These are the activations of a small neural network, seen along a few directions. Each row is one input.
In each table, some parts of the input vary, and every possible input appears once, in random order.
A made-up example of a description, with smaller parts first: one of 6 places along a line, together with either a single point or one of 11 places along a line or (one of 3 separate values, together with one of 8 places around a ring).
Shared parts are said once, and a part with two or three values counts as separate values.
(in the rows, 128 means zero)

Rows:
r1: [107 102 153  51 166 151  71 180 123 171 185 144 155  44 129  95  22 149
 124]
r2: [138 123  69 111  92 152 146 111  67 124 161  57  30 145  40 149 156 127
  68]
r3: [146 246  83 234 111 152 237 196 144 107 117  83  82 146  90 137 218 102
  66]
r4: [150 206 110 241 169 114 184 133 156  88 124 140 192 201 159 135 208 124
 112]
r5: [160 184 146 244 131  91 187 135 154  86 100 141 185 184 174 125 232  98
 127]
r6: [145 123 118  83  87 167  93 225 108 165 184 119  62   4  41  70  33 124
  63]
r7: [157  75 155  85 158 134  51 164 135 150 198 149 153  53 128  80   7 137
 108]
r8: [ 80 204 120 201 153 146 215 134 172 112  73 135 149 155 153 179 207 127
 152]
r9: [146  63 183  70 106 109  62 152 143 167 123 173 122  27 150  74  22 121
 126]
r10: [142 195 144 216 118  96 211 123 161  88  50 169 158 182 183 126 211  99
 136]
r11: [100 110  91  75 152 135 112  60  92 123 164  77 133 183 128 162 150 153
 136]
r12: [151  85 100 110 141 116 102  51  86 107 182  96 132 201 125 153 128 146
 125]
r13: [ 99  74 148  52 134 173  83 183 131 172 147 168 122  22 118 106  22 144
 156]
r14: [ 97  90  92  71 128 152 127  62 103 137 125  96 100 161 113 178 147 142
 173]
r15: [110 102 114  79 103 125  95  63 106 127  77 113  90 180 112 166 144 141
 182]
r16: [161  55 188  90 127  98  52 168 135 160 172 154 145  37 135  72  28 108
 120]
r17: [112  76 169  53 106 146  49 183 151 161 101 171 124  35 115  93  30 142
 152]
r18: [157  61 130 117 108  84 103  52  85 113 156  99 122 183 137 144 153 124
 136]
r19: [139  75 125  99  99  96 116  35  94 129 100 117  95 179 148 143 135 120
 145]
r20: [ 89 226 118 206 180 134 199 136 160 104 109 119 187 181 160 150 220 141
 118]
r21: [101 214 133 199 117 119 192 143 183  97  38 167 148 184 152 152 213 117
 164]
Changing only one part turns r15 into r17. The same change can be made to r12. Which row results?
> r7
What do these inputs look like to the network?
> one of 3 separate values, together with either a single point or one of 6 places around a ring
Which other rows does r5 become when the place on the ring of 6 takes its other values? List them by row number.
> r4, r8, r10, r20, r21

Rows:
r22: [115 183 121 181 129 127 177 131 150 107  85 135 141 168 140 146 194 123
 137]
r23: [124  95 147  76 120 140  79 159 133 154 133 149 118  64 115 102  53 135
 134]
r24: [128 194 104 194 136 137 188 145 141 106 117 118 130 162 122 143 190 122
 108]
r25: [129  20 108  19 114 126  53  39  63 146 171  85  82 147 102 153  79 146
 150]
r26: [133 183 115 193 123 125 188 136 141 106 102 123 129 163 133 141 196 114
 118]
r27: [125 110  82 120 119 109 146   7  80  99 118  76 101 251 129 189 210 136
 146]
r28: [115 181 129 189 144 123 182 129 156 109  94 136 159 163 158 145 193 122
 139]
r29: [142  94 160 101 132 123  80 160 137 146 151 157 147  69 135  89  56 129
 124]
r30: [136 181 135 203 142 109 172 133 156 101 103 140 168 171 159 132 190 117
 130]
r31: [132 107 135  88 127 146  90 176 121 153 168 127 115  58  99  97  60 133
 104]
r32: [123  95 155  85 134 136  89 158 136 154 142 154 137  63 133 101  55 133
 135]
r33: [135  94 145  87 117 135  92 162 123 154 152 136 108  57 111  98  59 126
 111]
What do these inputs look like to the network?
> one of 2 separate values, together with either a single point or one of 5 places along a line
Changing only the choice among 2 separate values turns r25 into r27. The same change can be made to r32. Which row results?
> r28

Rows:
r34: [110  67 165  62 114 136  90 153 132 169 127 154 119  35 135 105  54 125
 153]
r35: [113  75 148  41 113 150  51 154 130 167 129 144 104  44 102 100  26 146
 138]
r36: [157 157 116 187 123  85 164  65 120  83 108 118 153 232 161 140 214 117
 127]
r37: [140 185 133 215 167 119 175 143 164 104 129 148 194 160 169 127 170 122
 128]
r38: [105  93 153  42 120 141  76 153 130 170 126 151 107  47 120  99  29 138
 137]
r39: [152  74 170  99 125 121  91 173 127 159 171 146 136  33 137  80  50 113
 112]
r40: [117 169  94 175 107 126 190  84 124 103  76  94  91 208 116 183 230 117
 147]
r41: [148  40  97  45 135 132  63  70  54 141 228  66  95 137  91 135  75 147
 103]
r42: [100 201  86 172 118 159 214 134 132 111  80 114  87 161 109 167 207 125
 115]
r43: [154  83 150  77 125 133  51 177 126 159 173 138 120  40 105  74  23 133
  96]
r44: [ 94 214 115 175 134 152 184 177 161 113  87 128 139 143 118 146 194 129
 135]
r45: [137 150 147 197 156  84 157  87 146  96 113 138 189 195 185 140 194 121
 131]
r46: [105 174 128 175 158 136 174 126 169 113  89 153 174 164 167 152 170 131
 169]
r47: [108  33  92   8 125 147  61  49  60 153 184  75  79 137  88 161  80 157
 144]
r48: [135 209  89 211 125 142 220 152 129 102 121 107 106 159 111 141 208 114
  74]
r49: [122 146 113 151 117 103 156  53 120  97  70 124 139 233 157 162 214 129
 166]
r50: [123  48 152  40 103 145  44 152 123 160 138 162 105  51 100 106  19 143
 157]
r51: [127 225 119 216 143 136 186 194 156 106 128 124 157 138 120 120 194 121
  94]
r52: [146 100 157  78 130 126  77 174 125 161 170 144 124  45 123  73  26 127
  95]
r53: [165  55 156  77 118 130  44 175 117 151 181 157 121  47 100  80  16 126
 117]
r54: [103 140 142 159 147 103 152  72 148 105  74 144 170 198 183 165 193 132
 171]
r55: [154 178  96 212 112 109 198  99 123  92 116  88 106 208 120 160 231 104
 106]
What do these inputs look like to the network?
> one of 2 separate values, together with either a single point or one of 4 places along a line or one of 6 places around a ring
Changing only the choice among 2 separate values turns r54 into r45. The same change can be made to r42. Which row results?
> r48
Which other rows does r50 become when the choice among 2 separate values takes its other values? List them by row number.
> r53

Rows:
r56: [141  65 148  64 116 128  75 138 118 162 158 134 104  57 118  99  38 124
 123]
r57: [120 129 122 132 129 114 141  84 118 118 123 112 138 174 145 148 164 131
 145]
r58: [127 172 128 171 136 133 158 156 143 125 121 131 147 127 141 118 146 132
 110]
r59: [148  68 147  67 122 125  52 146 114 148 173 137 126  75 110  91  41 134
 118]
r60: [117  78 136  50 130 151  62 149 123 161 159 134 115  65 103 112  38 144
 139]
r61: [126 169 127 172 138 130 156 159 143 124 117 140 132 129 128 126 145 125
 106]
r62: [129 160 135 179 140 128 155 154 156 119 117 140 146 122 135 129 151 119
 119]
r63: [128 122 117 147 134 121 139  94 115 117 123 109 123 173 132 159 168 131
 135]
r64: [131 169 124 159 122 135 154 161 143 121 104 134 124 119 117 120 158 114
 117]
r65: [121 165 142 162 128 120 163 154 159 122 123 138 159 128 153 119 146 122
 135]
r66: [128 126 122 130 130 118 135  85 125 109 102 126 130 181 143 153 162 127
 150]
r67: [129 164 142 161 127 124 157 154 163 113 104 152 152 135 149 123 143 119
 143]
r68: [129 132 102 130 113 130 140  91 104 115 114 103 106 164 109 147 175 126
 132]
r69: [126 135 104 136 135 125 141  82 110 116 126 108 125 170 126 146 164 132
 122]
r70: [128 133 107 139 130 125 142  95 102 119 126 109 112 178 123 154 163 134
 125]
r71: [121  63 147  50 118 141  77 147 112 161 156 141 109  52 115 104  46 133
 128]
What do these inputs look like to the network?
> either one of 4 places along a line or (one of 2 separate values, together with one of 6 places along a line)
Which other rows does r67 become when the place on the line of 6 takes its other values? List them by row number.
> r58, r61, r62, r64, r65
